A small network was shown many inputs. Here are its activations along a few directions, one row for each input.
In each table, some parts of the input vary, and every possible input appears once, in random order.
Descriptions start from the smaller parts, as in this example, which fits no table here: one of 5 places around a ring, together with either a single point or one of 9 places along a line or (one of 2 separate values, together with one of 6 places along a line).
Shared parts are said once, and a part with two or three values counts as separate values.

Other details of the inputs shift rows strongly along two fixed directions, in all tables alike. That doesn't count.

Rows:
x1: [-44  19 -31   9 -22   8 -23 -23 -35 -25  22]
x2: [ 22 -29  12  11  13  26  11  -4  19  14  24]
x3: [-12   4 -26   2  -5   3   2 -15   9  14  30]
x4: [-2  1 -6  2  3 18 -9 -8  1  0 24]
x5: [ -2  -4 -12  10   8  20  -7 -10   2   3  19]
x6: [ 15   8   6 -24  10 -36  12  12  15  13 -33]
x7: [ 23  10  36  -7  21 -31   9  22   7  22 -29]
x8: [ 10  19  -3 -22   3 -40  10   9  -1  21 -37]
x9: [ -4 -14   7  10  -1  12   8   3   3  -7  10]
x10: [ 12   6  23  -3   2 -30   3  19  -5   6 -32]
x11: [-18   1  -2   9   7  11  -8  -9  -4   8  28]
x12: [-22   0  -5  10 -15  11  -6  -4  -8 -16  13]
x13: [ -2  21  14  -8  -7 -31  -6   9 -13 -16 -34]
x14: [  8  19  18  -5   1 -31   0  14 -10  -1 -30]
x15: [ 13  -7  25  -6   7 -26   7  10  -8  -4 -41]
x16: [-32  10 -41  -2 -22  14   0 -16  -1 -14  25]
x17: [ 24  -6  18 -12   6 -16   5  10  -4  -3 -47]
x18: [ 15 -21   9   3   4  26   8   4  16   1  13]
x19: [  4  16  -6 -11  -1 -16  -9   1 -24 -13 -40]
x20: [ 19 -10  33  -7  14 -17  17  17   1   1 -42]
x21: [ 16 -27  21  20  19  13  14   6  22  28  27]
x22: [-33   8 -43  -1 -21  13  -3 -18  -1 -14  25]
x23: [-39  14 -30  14 -14   4 -18 -20 -34 -20   6]
x24: [  3  14  -7 -24  -5 -34   6   7   0   4 -31]
x25: [-51  19 -31   5 -29  17 -22 -23 -33 -37  19]
x26: [ 13 -15  14  -5  17  32   6   5  24   8  30]
x27: [-13  34 -21  -3 -29 -24 -24  -3 -36 -15 -52]
x28: [14 -8  0 -8 11 -6 18  4 25 28 23]
x29: [ 10   3  23  -5   1 -26   1  18  -1  -1 -31]
x30: [ 13 -20  23  18  17  11  10  10  25  29  31]
x31: [-17   6  -1   8  -7  11  -3  -3  -2 -15  18]
x32: [ -6 -12 -11   6 -10  26  -1 -10  -6 -16   5]
x33: [ 17 -16  10  -4  20  24  10   5  17   1  11]
x34: [ 25 -28  18   1  29  25  11   6  30  12  29]
x35: [-20  21 -26  12 -18  14 -22 -17 -13 -14  12]
x36: [ 19 -24  15   6   8  23   5   8  28  13  29]
x37: [ 3 -4  3 -5  7 16 -6 -1  8 -3 15]
x38: [ -4  -6  -7   7 -12  25  -5  -3   5  -9  17]
x39: [ 13  10   3 -27   4 -26  14  12   9  10 -29]
x40: [-19 -11  -4   7   4  22   0  -6  -2 -12  25]
x41: [-12   2 -21  -7  -7  -1   5  -8   9   2  20]
x42: [ 29 -15  22   5  20  19  10   9  34  22  36]
x43: [-28   3 -10   5  -6  13 -12 -14 -11 -16  26]
x44: [-16  12 -31   0  -9  -6  -3 -13  -1  10  10]
x45: [ -6   4 -10   7  -9  19 -10  -8   4 -13  25]
x46: [ 11 -12  -6  -3  12   1  15  -1  29  24  33]
x47: [-25  -2 -15  16 -17   3  -8 -19 -27 -18   4]
x48: [-24   9 -31  15 -30  17 -24 -17 -17 -20  18]
x49: [  6 -24  16  11   8   7   8   6  12   5  18]
x50: [  8   7  16 -10  12 -29   2  12 -15   0 -35]
x51: [ 28 -31  18  13  23  24  14  -2  28  26  23]
x52: [ 32   1  20  -6  10 -19   8  18   2  18 -46]
x53: [ 35  -7  26 -13   9 -18   9  22   6   6 -43]
x54: [ -4  22 -17  -4 -26 -20 -16  -1 -37 -22 -51]
x55: [15 -7  0 -9 10 -6 17  2 24 28 22]
x56: [-26  23 -17   6 -22 -30 -17 -12 -46 -24 -51]
x57: [  9   0  22 -11  15 -24   3  13  -6  -4 -30]
x58: [ -1  28  -3 -14  -2 -18 -15  -1 -21  -3 -39]
x59: [ -6 -14   0  19  -5  11   0  -5  -2   1  25]
x60: [ 5  0  3  0 -1 21 -1  2 12 -5 16]
Description of these inputs: one of 4 places along a line, together with either one of 3 separate values or (one of 2 separate values, together with one of 6 places around a ring).
Question: Changing only the place on the line of 4 turns x15 into x20. The same change can be made to x34. Which row results?
Answer: x33
Question: Changing only the place on the line of 4 turns x16 into x8. The same change can be made to x60. Which row results?
Answer: x35

Rows:
x61: [  3   0   6   1   1  -7  -2   1  -8  -4 -18]
x62: [  1   8   0  -4   2 -18   2   3  -5   6 -11]
x63: [ -3   3  15   0   3 -11  -2   7  -9  -6 -13]
x64: [-46  13 -45  20 -38  19 -26 -28 -37 -37  12]
x65: [ -2  10   3  -4   3 -16   0   3  -4   7 -10]
x66: [  0   4  13   3   3  -8  -4   5 -10  -2 -15]
x67: [  7 -16   4   7   4  22   3  -2  10   2  20]
x68: [  8   1   7  -1  -3  -5   0   4  -4  -5 -19]
x69: [ 3 -8 -5  3  2 11  7 -4 17 11 25]
x70: [  5   6  -5 -11  -2 -10   2   2   0   4 -15]
x71: [  6 -12   5   2   7  24   4  -1  14  -3  20]
x72: [ 4 -8 -4 -4  7 17  8 -2 21  7 26]
x73: [  1 -15   7  14   7  16   2  -2   5   4  25]
x74: [  8   3   5  -6  -1  -1  -4   6  -3  -9 -18]
x75: [  1   5  -3  -5   1 -15   2   0  -2   6 -13]
x76: [ -6   9   5  -7   2 -19   2   5  -4   3  -8]
x77: [ 5 -8 -5 -1  4 16  4 -2 20  8 27]
x78: [  3   5  -3  -5  -1 -14   3   3  -1   6 -16]
Question: Changing only one part turns x77 into x78. The same change can be made to x74. Which row results?
Answer: x64
Question: What is each input in this table made of?
Answer: one of 2 separate values, together with one of 9 places along a line
Question: Which other rows does x69 become when the choice among 2 separate values takes its other values? List them by row number.
Answer: x68

Rows:
x79: [-23  16 -40  -7 -14   8 -13 -22 -14 -15  12]
x80: [-14  12 -24  13 -26  32 -24 -16 -18 -25   4]
x81: [  1 -21 -23  22 -27  15  -6 -16 -10 -14   8]
x82: [ 15 -34  23  -3  20  20  22   7  27   1  27]
x83: [ 10  -6  20 -15   5  -8   6  15   3 -13 -20]
x84: [ 24 -21  17  -3  18  18  10   7  14   6  -7]
x85: [  9   6   8 -24   8 -24  11  12  14   8  -8]
x86: [11  6 26  6 17 -5 -8 11  2 11  4]
x87: [-27  21  -1  -5 -12 -32 -13   2 -33 -18 -25]
x88: [ -4  -3 -15  13 -14  32 -12 -14  -6 -13   2]
x89: [  7  14  -1 -19  -5 -33  11   8   2   9 -40]
x90: [ 27 -21 -12   5   1  -8  16   0  21  28   8]
x91: [ 11  -5  18 -15   3 -20  14  14  -4 -11 -48]
x92: [-27  -4  -5  13  -4  -5   3  -7 -15  -3   9]
x93: [ 26 -12  23  -8  18  17   0  12  14   0   0]
x94: [ 2 -7 30  6 15 -6  7 15 14 12 21]
x95: [ 23  -3  13   7   0 -44   4  11 -17  16 -47]
x96: [-10  12  -3  18  -4   5 -17  -7 -14   3   8]
x97: [  8 -12   1   2   7  17  17   4  37  24  43]
x98: [  6 -14   1  -8  13  -3  23   3  26  19  15]
x99: [  4  13   1 -29   3 -37  13   9  -1   0 -35]
x100: [-26  -4  -8  20 -11   3  -1 -11 -12  -1  19]
x101: [-25  -4 -13  11 -18  30 -10  -9  -1 -31  36]
x102: [ 19 -15  23   2   4  11  13  13  21   4   1]
x103: [ -7  32 -30 -13 -20 -20 -13  -9 -23  -6 -45]
x104: [ 26  17  25 -18   5 -14  -9  22  -6 -11 -52]
x105: [  4 -10   6  -5  10  13  13   5  38  15  47]
x106: [ 15  14  20   0  10 -30  -3  10 -15  14 -52]
x107: [ -8  -9  -5   7 -14  13   2  -6  -1 -14  -2]
x108: [ 14 -12  25   6  30  -2   7   5   6  19  11]
x109: [ -9  19 -22  -5  -9  13 -15  -8   2  -6  21]
x110: [-17   1  -3  16   4  15 -16 -12 -10  -2  36]
x111: [-25  -2  -1   7  -1  -7   1  -7 -15  -8  14]
x112: [ -7   6 -27  -6  -2   8  -2 -12   0   5   4]
x113: [18 -5 -3  2 11 25  5  0 32 28 35]
x114: [ 13 -15  22  10  28  -1   9   4   7  24   3]
x115: [-10  37 -25 -24 -15 -23 -19  -5 -25 -16 -35]
x116: [-18   2 -25   4 -13  26 -15 -18 -21 -33   8]
x117: [-35  12 -15  19 -22   3 -12 -11 -20 -11  18]
Question: Changing only one part turns x100 into x107. The same change can be made to x108. Which row results?
Answer: x116
Question: What is each input in this table made of?
Answer: one of 3 separate values, together with either a single point or (one of 2 separate values, together with one of 6 places around a ring)
Question: Which other rows does x87 become when the choice among 2 separate values takes its other values? List them by row number.
Answer: x110
